Each row below holds a small network's activations on one input, seen along a few directions.
In each table, some parts of the input vary, and every possible input appears once, in random order.
A made-up example of a description, with smaller parts first: one of 3 separate values, together with either a single point or one of 9 places along a line or (one of 5 places around a ring, together with one of 6 places along a line).
Shared parts are said once, and a part with two or three values counts as separate values.
(in the rows, 128 means zero)

Other details of the inputs vary at random and push rows far along two fixed directions, the same in every table; ignore that.
To show where, the next rows are all for the same input, with only those details redrawn:
55; 87; 9; 162; 184; 170; 173; 122; 109; 118; 173; 128; 181; 205
136; 131; 127; 113; 128; 106; 118; 123; 141; 105; 151; 115; 106; 115
106; 179; 162; 184; 84; 182; 98; 92; 124; 200; 155; 160; 161; 106

Rows:
row 1: 173; 96; 150; 140; 126; 104; 113; 116; 129; 113; 88; 104; 106; 163
row 2: 138; 125; 124; 86; 110; 122; 149; 160; 153; 129; 96; 115; 113; 115
row 3: 145; 136; 142; 97; 153; 132; 138; 147; 106; 108; 122; 116; 104; 105
row 4: 128; 142; 134; 88; 121; 117; 165; 178; 165; 127; 107; 112; 120; 109
row 5: 149; 123; 144; 97; 155; 129; 116; 141; 98; 110; 115; 115; 110; 113
row 6: 116; 128; 143; 109; 130; 95; 154; 151; 143; 99; 125; 150; 119; 96
row 7: 152; 114; 151; 99; 154; 128; 106; 112; 101; 103; 97; 109; 114; 128
row 8: 143; 117; 128; 113; 130; 103; 99; 117; 134; 106; 143; 115; 113; 121
row 9: 145; 114; 123; 86; 113; 118; 128; 151; 146; 131; 88; 116; 115; 124
row 10: 150; 111; 124; 94; 118; 112; 115; 124; 146; 128; 67; 110; 117; 138
row 11: 145; 117; 130; 120; 127; 105; 84; 100; 131; 92; 121; 109; 117; 135
row 12: 135; 101; 137; 115; 121; 86; 110; 106; 116; 98; 90; 137; 124; 122
row 13: 165; 118; 145; 136; 124; 102; 147; 152; 132; 123; 118; 113; 95; 144
row 14: 162; 137; 151; 134; 133; 97; 163; 169; 143; 122; 132; 116; 107; 138
row 15: 104; 148; 168; 175; 80; 164; 101; 97; 104; 194; 113; 192; 174; 100
row 16: 106; 179; 162; 184; 84; 182; 98; 92; 124; 200; 155; 160; 161; 106
row 17: 51; 106; 18; 158; 193; 162; 188; 140; 122; 114; 185; 130; 184; 200
row 18: 125; 112; 135; 107; 121; 98; 138; 132; 131; 100; 114; 151; 114; 101
row 19: 170; 104; 146; 135; 124; 100; 127; 143; 126; 125; 111; 110; 102; 153
row 20: 143; 156; 148; 98; 162; 127; 155; 164; 119; 107; 135; 121; 114; 100
Question: Describe the family of inputs behind these rows.
Answer: one of 4 places along a line, together with one of 5 separate values
Question: Which other rows does row 12 become when the choice among 5 separate values takes its other values? List them by row number.
Answer: row 1, row 7, row 10, row 11

Rows:
row 21: 130; 122; 125; 127; 134; 121; 120; 116; 126; 114; 131; 124; 120; 132
row 22: 128; 138; 125; 121; 139; 125; 138; 143; 135; 118; 156; 122; 121; 123
row 23: 133; 119; 125; 126; 135; 122; 119; 115; 119; 114; 131; 122; 120; 132
row 24: 146; 193; 219; 166; 61; 153; 75; 92; 132; 192; 125; 158; 133; 74
row 25: 126; 117; 123; 118; 134; 120; 120; 123; 122; 116; 121; 130; 127; 126
row 26: 141; 121; 128; 128; 137; 125; 122; 126; 121; 124; 131; 114; 119; 137
row 27: 136; 123; 120; 129; 123; 118; 131; 134; 139; 126; 134; 118; 118; 139
row 28: 126; 119; 118; 116; 121; 123; 136; 135; 137; 126; 115; 125; 124; 129
row 29: 130; 120; 126; 115; 135; 129; 127; 130; 125; 120; 111; 124; 125; 129
row 30: 137; 118; 131; 127; 137; 124; 134; 135; 123; 121; 116; 124; 122; 137
row 31: 26; 114; 37; 220; 137; 234; 161; 103; 93; 209; 148; 181; 238; 201
row 32: 139; 123; 126; 128; 137; 123; 124; 128; 127; 122; 131; 115; 119; 138
row 33: 129; 119; 118; 127; 122; 115; 128; 123; 140; 117; 134; 125; 120; 130
row 34: 118; 135; 123; 122; 137; 123; 134; 132; 134; 112; 155; 125; 123; 114
row 35: 142; 115; 131; 125; 137; 126; 132; 133; 116; 120; 116; 122; 122; 137
row 36: 135; 127; 124; 129; 130; 119; 130; 133; 137; 124; 135; 117; 123; 138
row 37: 138; 127; 125; 129; 134; 120; 127; 132; 132; 121; 133; 115; 122; 138
row 38: 125; 121; 121; 118; 132; 117; 123; 126; 127; 116; 123; 130; 130; 125
row 39: 134; 122; 131; 126; 130; 118; 140; 139; 133; 124; 119; 123; 124; 135
row 40: 115; 136; 122; 113; 135; 123; 135; 137; 130; 114; 146; 131; 124; 109
row 41: 127; 123; 124; 113; 129; 123; 134; 134; 136; 123; 115; 124; 128; 129
row 42: 148; 188; 224; 158; 62; 172; 75; 98; 119; 206; 104; 161; 139; 72
row 43: 129; 138; 128; 120; 140; 124; 149; 147; 131; 122; 140; 129; 120; 119
row 44: 129; 114; 123; 117; 135; 121; 119; 122; 115; 116; 121; 128; 126; 127
row 45: 127; 123; 122; 127; 129; 116; 127; 121; 136; 115; 135; 124; 124; 131
row 46: 134; 119; 125; 127; 123; 117; 141; 141; 135; 127; 118; 124; 120; 136
row 47: 130; 124; 124; 114; 133; 125; 131; 134; 130; 120; 113; 123; 128; 128
row 48: 120; 139; 120; 110; 139; 129; 145; 141; 132; 120; 138; 127; 123; 113
row 49: 123; 120; 121; 117; 129; 115; 126; 127; 133; 119; 125; 131; 130; 125
row 50: 136; 124; 131; 128; 133; 121; 137; 138; 126; 123; 117; 124; 125; 136
Question: Describe the family of inputs behind these rows.
Answer: one of 5 places around a ring, together with either a single point or one of 5 places along a line
Question: Changing only the place on the ring of 5 turns row 48 into row 34. The same change can be made to row 42. Which row results?
Answer: row 23
Question: Which other rows does row 45 become when the place on the line of 5 takes its other values? List them by row number.
Answer: row 21, row 23, row 24, row 33
Question: Start at row 44 and move only the place on the line of 5, one step at a time. The first step leads to row 25. Which rows follow, in order?
Answer: row 38, row 49, row 31
